These are the activations of a small neural network, seen along a few directions. Each row is one input.
Each table varies a few parts of the input and shows all the possible inputs, shuffled.
A made-up example of a description, with smaller parts first: one of 5 places around a ring, together with either a single point or one of 11 places along a line or (one of 3 separate values, together with one of 4 places along a line).
Shared parts are said once, and a part with two or three values counts as separate values.

Other details of the inputs vary at random and push rows far along three fixed directions, the same in every table; ignore that.

A family of inputs:
x1: 0 -3 -51 -42 -23 7 -37 -3 -2 22 -33 -3 14
x2: 31 -22 36 19 -24 -1 -27 4 48 -21 3 8 38
x3: -23 19 -16 2 -5 -9 -3 -4 -36 5 -19 -14 0
x4: 13 21 85 38 7 -7 32 17 18 -31 32 25 -16
x5: -51 0 14 5 20 30 8 32 -32 -3 14 -7 -34
x6: 46 -19 14 0 -31 -4 -8 3 30 -19 -4 -18 48
x7: 50 -18 -36 -23 -44 -22 14 13 18 -24 -13 -5 56
x8: -11 -4 -22 -29 -17 18 -50 -5 16 19 -27 21 -2
x9: 28 -5 -28 2 -15 -46 90 15 -24 -28 16 -1 20
x10: -9 6 -50 -7 16 -16 56 3 -49 28 -2 -13 -21
x11: 27 -22 35 4 -26 2 -19 -3 54 -24 10 13 35
x12: -9 10 -57 -7 17 -21 51 3 -50 20 -2 -13 -21
x13: 23 -11 6 22 3 -32 70 10 -3 -19 31 5 10
x14: 42 -32 -18 4 -43 -23 7 2 8 -11 -9 -29 69
x15: 33 -17 36 -2 -23 4 -21 0 56 -24 11 9 34
x16: 23 -9 65 18 -19 11 -41 1 63 -40 9 32 19
x17: -34 16 25 9 19 3 1 -10 -14 9 9 7 -32
x18: 2 -8 -46 -35 -12 13 -34 -11 0 26 -29 -20 16
x19: -21 22 45 25 21 22 -29 0 4 14 -2 14 -37
x20: -8 2 -5 -16 -3 21 -56 -12 10 19 -24 -15 3
x21: 56 -22 -33 -21 -40 -18 18 14 22 -12 -14 -14 54
x22: -11 25 -30 2 8 -18 26 0 -55 11 -13 -37 -5
x23: -11 7 22 -8 7 33 -76 -12 27 10 -17 7 -15
x24: -10 10 -33 -5 19 -2 15 2 -20 12 -6 8 -26
x25: -12 -8 6 -12 -2 33 -61 -1 32 28 -20 37 -17
x26: 52 -28 -36 -6 -35 -19 11 3 20 -17 -5 -19 58
x27: 40 -29 -27 -16 -47 -21 16 1 19 -15 -6 -13 62
x28: 42 -22 25 8 -18 7 -18 6 60 -19 7 17 27
x29: -21 13 14 0 32 12 0 -10 -4 12 11 0 -35
x30: -14 19 -33 -10 -11 -18 15 -1 -50 18 -20 -38 13
x31: -43 22 43 16 43 13 1 -13 -1 -4 25 34 -60
x32: 58 -21 -37 -20 -39 -19 16 14 19 -18 -14 -12 53
x33: -24 7 -20 -10 10 -5 16 -10 -25 12 3 4 -21
x34: 23 0 47 38 13 -16 49 8 8 -24 34 3 -5
x35: -8 12 -27 -19 -24 4 -46 -5 -17 16 -36 -25 23
x36: 20 -5 31 30 13 -20 51 10 14 -28 38 26 -7
x37: -32 41 30 18 29 -3 12 3 -31 -3 8 9 -43
x38: 14 9 50 47 4 -25 46 17 1 -26 24 9 2
x39: -10 10 -8 -12 20 15 -15 -8 1 6 -4 8 -25
x40: -6 -2 3 -13 3 35 -63 -1 39 24 -20 30 -20
x41: -2 -6 -46 -29 -7 12 -42 -17 -4 14 -28 -28 20
x42: -22 12 -14 -10 18 -6 14 -12 -28 9 8 -11 -18
x43: -35 -32 -4 -30 1 59 -56 19 22 5 -1 13 -18
x44: -23 8 41 -11 14 44 -87 -16 48 2 -5 34 -27
x45: 30 4 -6 31 -10 -43 74 16 -30 -19 11 -34 30
x46: -21 16 16 18 30 6 -8 -8 -11 7 8 2 -36
x47: -30 8 -17 11 32 -11 27 -11 -36 8 12 -4 -26
x48: -6 -19 -48 -24 -16 9 -31 -13 -7 33 -27 -12 20
x49: 34 -9 39 5 -26 -1 -27 4 46 -32 6 7 34
x50: -14 2 -22 -15 -31 7 -41 -9 -18 25 -38 -22 25
x51: -21 10 -3 4 24 6 -1 3 -5 9 1 34 -38
x52: 47 -23 -25 5 -35 -21 0 2 14 -25 -11 -31 64
x53: -25 0 -17 5 21 -7 17 -12 -27 20 7 -10 -15
x54: -7 -9 -28 -19 -9 17 -52 -2 15 23 -27 19 -1
x55: -4 -9 -42 -40 -21 12 -32 -13 -5 28 -26 -15 19
x56: -17 26 19 9 15 8 -13 1 -13 12 -9 -7 -23
x57: 38 -14 26 -6 -24 3 -19 5 54 -28 9 21 28
x58: -20 -1 16 3 4 28 -81 -13 26 9 -19 16 -7
x59: -24 1 -19 5 21 -7 11 -12 -27 14 6 -8 -15
x60: -19 5 -1 -14 2 12 -4 -1 -1 21 -6 26 -26
x61: 7 -8 -48 -39 -17 15 -31 -3 -1 31 -36 -10 12
x62: 19 -56 -2 -14 -31 22 -3 31 34 -36 17 -16 51
x63: -10 -2 -15 -31 -10 22 -50 -11 17 22 -20 4 2
x64: 21 2 45 39 14 -20 48 9 11 -27 34 2 -5
x65: -8 -4 -61 -10 6 -12 11 -15 -37 14 -12 -37 12
x66: -13 -2 -28 -3 13 0 3 -13 -18 21 -3 -22 -5
x67: -39 32 37 22 23 -1 14 0 -26 8 8 11 -43
x68: -9 8 -30 -26 -2 -2 7 2 -16 21 -12 2 -10
x69: 36 -8 -30 14 -1 -40 82 8 -20 -27 22 -18 22
x70: 8 5 81 37 10 -8 36 6 23 -31 41 29 -18
x71: -51 -10 -15 -4 27 14 41 23 -54 0 23 -25 -31
x72: 12 13 79 32 16 -10 33 10 26 -35 42 24 -19
x73: -18 10 20 -12 1 29 -77 -13 24 4 -17 12 -10
x74: -22 1 -26 -12 3 -5 2 -17 -24 12 -3 -13 -3
x75: -14 9 1 -6 23 13 -17 -12 -1 9 2 -3 -23
x76: 47 -12 -21 12 -41 -22 -1 10 7 -24 -21 -32 67
x77: -19 -6 -43 -3 10 -16 33 -13 -47 26 0 -28 2
x78: 27 -5 35 27 14 -12 57 10 17 -21 37 18 -10
x79: -31 18 23 2 34 5 22 -10 -20 12 22 7 -44
x80: 42 -15 30 -10 -30 7 -13 15 56 -18 3 31 24
x81: 50 -12 -10 0 -46 -18 7 11 5 -15 -20 -37 66
x82: -29 24 20 27 23 1 -8 1 -21 3 -2 10 -29
x83: 19 25 75 44 20 -8 30 18 19 -44 29 22 -20
x84: -24 13 53 18 6 38 -93 -3 37 10 -17 35 -24
x85: -11 -1 -31 -3 14 -1 -2 -14 -19 16 -3 -20 -6
x86: 17 -43 47 -6 -19 46 -26 47 74 -41 23 43 6
x87: -3 -14 -53 -26 -19 5 -30 -2 -3 32 -33 -2 17
x88: -22 16 22 -8 23 22 -29 -7 16 1 5 32 -39
x89: -16 -1 10 -22 -9 32 -63 -4 36 21 -20 38 -17
x90: -12 5 -39 -19 -8 -15 18 -11 -48 21 -12 -40 12
x91: 40 -9 35 10 -16 4 -27 4 48 -36 1 4 31
x92: 3 -10 -46 -36 -14 16 -31 -12 -4 29 -29 -21 16
x93: -10 2 -40 -15 13 -9 32 -13 -43 22 -3 -37 -3
x94: -29 13 -7 18 28 -16 27 -7 -44 11 11 -10 -27
x95: -22 29 -1 25 26 -12 26 2 -44 9 3 -14 -31
x96: -27 11 11 2 8 4 -17 -12 -11 6 -1 3 -19
x97: 23 -6 40 32 16 -13 54 4 15 -23 40 7 -5
x98: 29 4 32 18 16 -15 53 10 16 -32 35 16 -11
x99: 17 11 23 30 -12 -37 60 13 -19 -32 18 -7 17
x100: -24 8 -24 -10 12 -5 17 -10 -26 7 1 4 -19
x101: -17 24 3 -3 36 7 16 4 -11 4 6 26 -54
x102: -18 -7 -49 -20 -8 -13 23 -18 -43 24 -10 -33 14
x103: -20 3 -29 0 19 -6 13 -8 -25 11 1 4 -18
x104: -37 17 45 9 36 18 9 -7 2 11 24 42 -63
x105: 25 -2 -6 31 -16 -47 79 15 -39 -15 11 -29 35
Description of these inputs: one of 5 places along a line, together with either a single point or (one of 4 places along a line, together with one of 5 places around a ring).
Question: Changing only the place on the line of 5 turns x9 into x16. The same change can be made to x24. Which row results?
Answer: x52
Question: Changing only the place on the line of 5 turns x65 into x69. The same change can be made to x74. Which row results?
Answer: x33
Question: Which other rows does x49 become when the place on the line of 4 takes its other values? List them by row number.
Answer: x72, x73, x90
Question: A walk changes only the place on the ring of 5. It starts at x95 and steps to x22. List the rest of the walk in order.
Answer: x35, x99, x84
Question: Which other rows does x30 become when the place on the ring of 5 takes its other values? List them by row number.
Answer: x38, x45, x56, x67
Question: Which other rows does x100 become when the place on the line of 4 takes its other values? List them by row number.
Answer: x27, x33, x104

A family of inputs:
x106: -9 -9 -18 -15 13 19 -2 4 5 16 1 12 -22
x107: 12 5 25 5 3 2 22 24 10 -25 16 17 -9
x108: 12 -4 12 22 1 -27 75 29 -15 -26 30 14 -3
x109: 15 -5 9 1 -10 3 22 26 12 -13 6 17 2
x110: 6 -6 17 13 12 13 -21 -3 26 -5 5 12 -10
x111: 40 -27 -46 6 -30 -37 39 -5 -15 -7 -5 -41 62
x112: -9 12 46 22 -4 2 -24 -5 8 -2 0 7 -1
x113: -33 9 -24 1 39 6 18 -4 -31 18 9 1 -45
x114: 7 -5 13 9 -24 9 -47 1 20 2 -22 3 24
x115: 21 -6 9 2 -14 -9 -15 -15 15 -7 0 -23 34
x116: 18 -20 -3 -7 -27 1 7 23 17 -8 -4 15 24
x117: 5 -7 27 18 9 -8 21 -8 13 -17 25 10 1
x118: -19 8 13 19 25 0 -8 -15 -10 19 5 -2 -23
x119: 2 -13 12 -17 1 19 -26 -4 32 -6 9 14 -1
x120: -22 -3 -63 -22 -11 -11 -18 -31 -43 39 -30 -51 28
x121: 0 14 33 9 5 13 -20 8 15 -14 -3 12 -13
x122: 15 3 10 21 7 -26 81 32 -18 -30 30 7 -8
x123: -45 42 25 17 35 -8 20 -10 -50 15 8 -11 -49
x124: -2 -2 7 -14 -19 13 -37 5 19 -9 -13 3 14
x125: 24 4 13 7 0 -20 77 30 -11 -27 27 5 -5
x126: 7 -9 -6 -7 -21 19 -48 12 23 -2 -22 6 17
x127: 38 31 3 -9 -17 -17 -33 -18 39 13 -34 54 -3
x128: -11 17 54 15 12 9 -9 3 14 -17 12 20 -25
x129: 17 -4 4 -5 -10 14 -57 -14 29 5 -18 -17 21
x130: -19 18 10 -1 17 14 -10 10 -8 -1 -1 10 -29
x131: 19 -24 -13 -3 -9 -23 58 5 -2 -19 26 -5 25
x132: 10 -28 -11 -16 -12 15 -15 5 32 7 -1 17 10
x133: -3 3 36 -10 -4 19 -7 13 23 -9 9 28 -16
x134: 13 -13 7 -14 2 24 -30 4 38 -8 4 14 -1
x135: 32 2 4 26 -17 -32 40 15 -17 -19 0 -27 35
x136: 12 -22 -1 -31 -16 23 -31 -4 39 2 -2 10 13
x137: -39 1 -23 -9 22 5 4 -17 -26 21 6 -4 -26
x138: -6 14 45 25 16 12 -9 13 15 -13 6 25 -28
x139: 33 -21 -24 4 -2 -26 70 18 -4 -24 24 -9 22
x140: 2 8 44 26 -7 -8 7 0 7 -18 12 8 6
x141: -34 25 2 7 53 4 27 -10 -35 12 16 -3 -59
x142: 9 -18 0 -17 -12 17 -41 -9 34 -6 -3 2 18
x143: 1 3 37 8 10 12 -28 -16 26 -6 9 7 -7
x144: -38 15 -16 -21 12 10 -4 1 -32 16 -6 -1 -29
x145: -19 -9 -18 -26 -21 17 -38 1 0 14 -20 3 12
x146: -29 17 30 22 24 7 0 5 -11 5 5 22 -40
x147: 6 38 -43 -20 19 -24 0 -39 -7 43 -25 33 -36
x148: -21 28 -19 -2 10 -7 -3 -5 -47 21 -22 -33 -9
x149: -22 18 24 22 12 1 -17 -1 -16 15 -7 3 -19
x150: -28 3 -28 -8 9 0 -11 -28 -31 28 -10 -23 -4
x151: -8 -10 30 10 23 17 -1 7 28 -5 25 38 -31
x152: -12 -10 -82 -49 -4 10 -5 -8 -34 37 -26 -33 4
x153: 34 -11 -15 18 -7 -26 41 0 -6 -16 9 -25 30
x154: 24 5 8 5 -22 -3 -15 5 8 -15 -15 -16 30
x155: 28 -10 0 15 -11 -7 -13 -5 18 -5 -4 -19 31
x156: 26 -22 -34 -17 -42 -27 53 16 -17 -10 -1 -17 47
x157: 6 -22 -31 -25 -48 6 -49 -1 13 3 -32 -14 52
x158: 0 -10 25 15 10 13 -26 -6 30 -1 8 19 -10
x159: -36 -2 -30 -22 18 6 24 -11 -30 29 8 0 -30
x160: -14 3 -2 -7 14 7 -13 -17 -4 7 2 -8 -12
x161: 19 4 17 9 -22 -14 5 1 1 -20 -1 -15 29
x162: 27 6 -1 26 -11 -36 61 15 -24 -24 7 -24 26
x163: 5 -15 2 -3 -23 14 -43 11 25 -3 -17 13 19
x164: -26 9 -27 -12 30 10 1 -8 -24 16 2 -10 -33
x165: -41 17 -14 0 11 -5 11 -10 -48 19 -7 -11 -22
x166: 18 5 32 18 14 -2 9 -3 19 -20 18 0 -2
x167: -18 -21 -91 -32 -9 -2 -16 -13 -39 36 -30 -36 23
Question: What is each input in this table made of?
Answer: one of 2 separate values, together with either a single point or (one of 5 places around a ring, together with one of 6 places along a line)
Question: Changing only the choice among 2 separate values turns x118 into x149. The same change can be made to x158. Which row results?
Answer: x146
Question: Changing only the choice among 2 separate values turns x141 into x121. The same change can be made to x143. Which row results?
Answer: x161
Question: Which other rows does x147 become when the choice among 2 separate values takes its other values? List them by row number.
Answer: x127
Question: Which other rows does x108 become when the place on the ring of 5 takes its other values? List them by row number.
Answer: x107, x122, x144, x145
Question: Which other rows does x128 become when the choice among 2 separate values takes its other values? List them by row number.
Answer: x160
